Each row below holds a small network's activations on one input, seen along a few directions.
Each table varies a few parts of the input and shows all the possible inputs, shuffled.
Descriptions start from the smaller parts, as in this example, which fits no table here: values(2) and (point or ring(9) or (ring(5) and line(6))).
Shared parts are said once, and a part with two or three values counts as separate values.

Other details of the inputs vary at random and push rows far along two fixed directions, the same in every table; ignore that.

Table:
R1: [ -7 -14   2   2 -11  14 -13   1 -22 -14  -4  -8  21]
R2: [ 12   6 -12   4   6  -7  11  -3  31  24 -11   4 -14]
R3: [ -6 -33 -14  14 -15  19 -11  20   0 -21 -18 -11  10]
R4: [ -4 -21  -3   9 -15  20  -7  12 -19 -19   0 -14   4]
R5: [ -2 -14   6   3 -15  13  -9  -3 -31 -17   6  -7  23]
R6: [  6   9 -10   1  18 -10   6   1  39  13  11  20 -10]
R7: [  2   3 -13   4  16  -8   2   4  42  10   1  18  -5]
R8: [ -8 -31   3  -7 -16  -3   4   7 -31 -31 -13 -12  12]
R9: [  2 -10   1   2  -9  16   0   9 -15 -15   6  -2  10]
R10: [ -8  32  23 -13  13  -9 -14 -39 -30  14  29   4  14]
R11: [ 10  37  22 -12   6 -15   4 -46 -22  34  22   5   3]
R12: [ -4  45  36 -17  19 -25 -11 -62 -36  28  49  15  22]
R13: [ -1   1 -31   0  29 -24  28  38  79   5 -23  25 -36]
R14: [ -2  41  17 -16  23 -13  -5 -33  -8  24  34  16   0]
R15: [ -6  32  18 -14  15  -6 -10 -31 -19  15  27   7   5]
R16: [  7 -21   0   8 -27  22   0   9 -30 -13 -20 -13   3]
R17: [-10 -14  16  -5 -16  -3 -10  18 -29 -32  -9 -30  16]
R18: [-14  -9  10  -4 -12  -6   6   1 -43 -25  -1 -14  10]
R19: [ 16   1 -18   8   6  -1  15  13  48  19 -21  11 -24]
R20: [  7   6 -16   3  20  -5   9  13  51  11   4  20 -19]
R21: [ -2   9 -24  -3  24 -22  18  41  83  11 -17  18 -36]
R22: [ -2 -37 -14  16 -19  19  -6  21  -4 -26 -13 -11  12]
R23: [  3  37  20 -14  17 -18   0 -38 -11  21  40  19   9]
R24: [  5 -24   3  14 -29  19  -3   0 -37 -11 -13 -20   1]
R25: [  1  -4 -15  -7  25 -28  19  13  54   7 -11  22 -23]
R26: [ 10 -24  -6   9 -28  24   4  14 -19 -11 -25 -16   3]
R27: [ 11  36  12 -12  11 -17   6 -37  -4  37  16   8  -2]
R28: [ -8 -25 -10  10 -15  24 -12  19 -12 -23 -13 -17   2]
R29: [-10 -19   2   8 -13  13 -17  -2 -27 -15  -2 -15  15]
R30: [  9 -20  -6  13 -22  15   5   6  -7  -2 -20 -17  -1]
R31: [  7 -24  -3  10 -29  24   1  12 -28 -14 -24 -16   4]
R32: [ -7 -20 -14  10  -3  16 -10  20  11 -14 -15  -7  -1]
R33: [  0  33  22 -14  13  -8  -5 -32 -25  14  37   9   7]
R34: [  4   6 -23  -3  31 -26  12  46  93   3 -26  12 -31]
R35: [  8 -20  -3  13 -21  16   2   5 -16  -4 -17 -14  -4]
R36: [ -4 -17 -11   8  -6  18  -6  18   5 -15  -7  -7  -4]
R37: [ -7  31  19 -13  15 -12 -13 -36 -21  18  27   9  15]
R38: [ -7  32  13 -17  15 -28   8  -3  11  14  15   9  -9]
Description of these inputs: values(2) and (line(4) or line(5) or ring(10)).
Changing only the values(2) part turns R2 into R27. The same change can be made to R32. Which row results? -> R10
Change only the line(5) part in R2. List by row number the other rows that result. -> R19, R24, R30, R35
Change only the values(2) part in R16. List by row number the other rows that result. -> R24

Table:
R39: [ -2   4  25  -2  -9 -17  -1 -58 -59  15  29 -12  15]
R40: [ -1   3  20   7 -12   9 -24 -39 -43   7  22 -17  20]
R41: [  3 -68 -32  17 -44  37  13  60  -8 -50 -61 -18  11]
R42: [  3 -14   3   3 -12  23 -10 -13 -36 -15  16   3  22]
R43: [  4 -42 -27  14 -31  22  11  63  14 -33 -54 -29 -17]
R44: [ -2   7  23 -10 -17  -3   5 -10 -46  -6  -1 -18   6]
R45: [ -2  20  34 -13 -12  11 -16 -34 -68  -2  32 -10  30]
R46: [  2 -28   1  12 -21   3   0   2 -14  -5 -20 -18  -4]
R47: [  1 -11   7  12  -8  15 -16 -24 -29   2  17  -6  18]
R48: [-26  32  10 -27  56 -69  11  10  58  -2  23  27 -13]
R49: [ 11  27 -17  -2  29 -26  21  19  76  37 -19  20 -47]
R50: [ 10  -2 -42  10  28   8  13  22  87  18  -8  41 -20]
R51: [ -2  25  14   3   4   0 -20 -28 -10  22  17  -7  -1]
R52: [ -3  42  57 -26  -6 -28   0 -71 -94  19  49  -6  24]
R53: [-33   4  -4 -17  38 -29 -16  29  37 -33  20  10   4]
R54: [  9  24   4 -11  22 -26  22 -28  17  28  23  35 -13]
R55: [ 10  64  -1  -7  46 -24  -1 -13  69  54  14  29 -31]
R56: [  9 -86 -39  32 -42  38  15  56   6 -50 -56 -16   8]
R57: [  4  22 -13  -1  12   4  -5  20  44  16  -6   7 -15]
R58: [  7  21 -25  -8  31   2   7  12  60  19  -5  38 -12]
R59: [  4 -30  -5  15 -27  12   1  12 -16 -16 -29 -31  -4]
R60: [ -6 -13   9   0 -24  37 -13  12 -46 -27  -5 -25  17]
Describe the family of inputs behind these rows. -> values(2) and (point or ring(10))
Changing only the values(2) part turns R57 into R43. The same change can be made to R47. Which row results? -> R39
Change only the values(2) part in R45. List by row number the other rows that result. -> R52
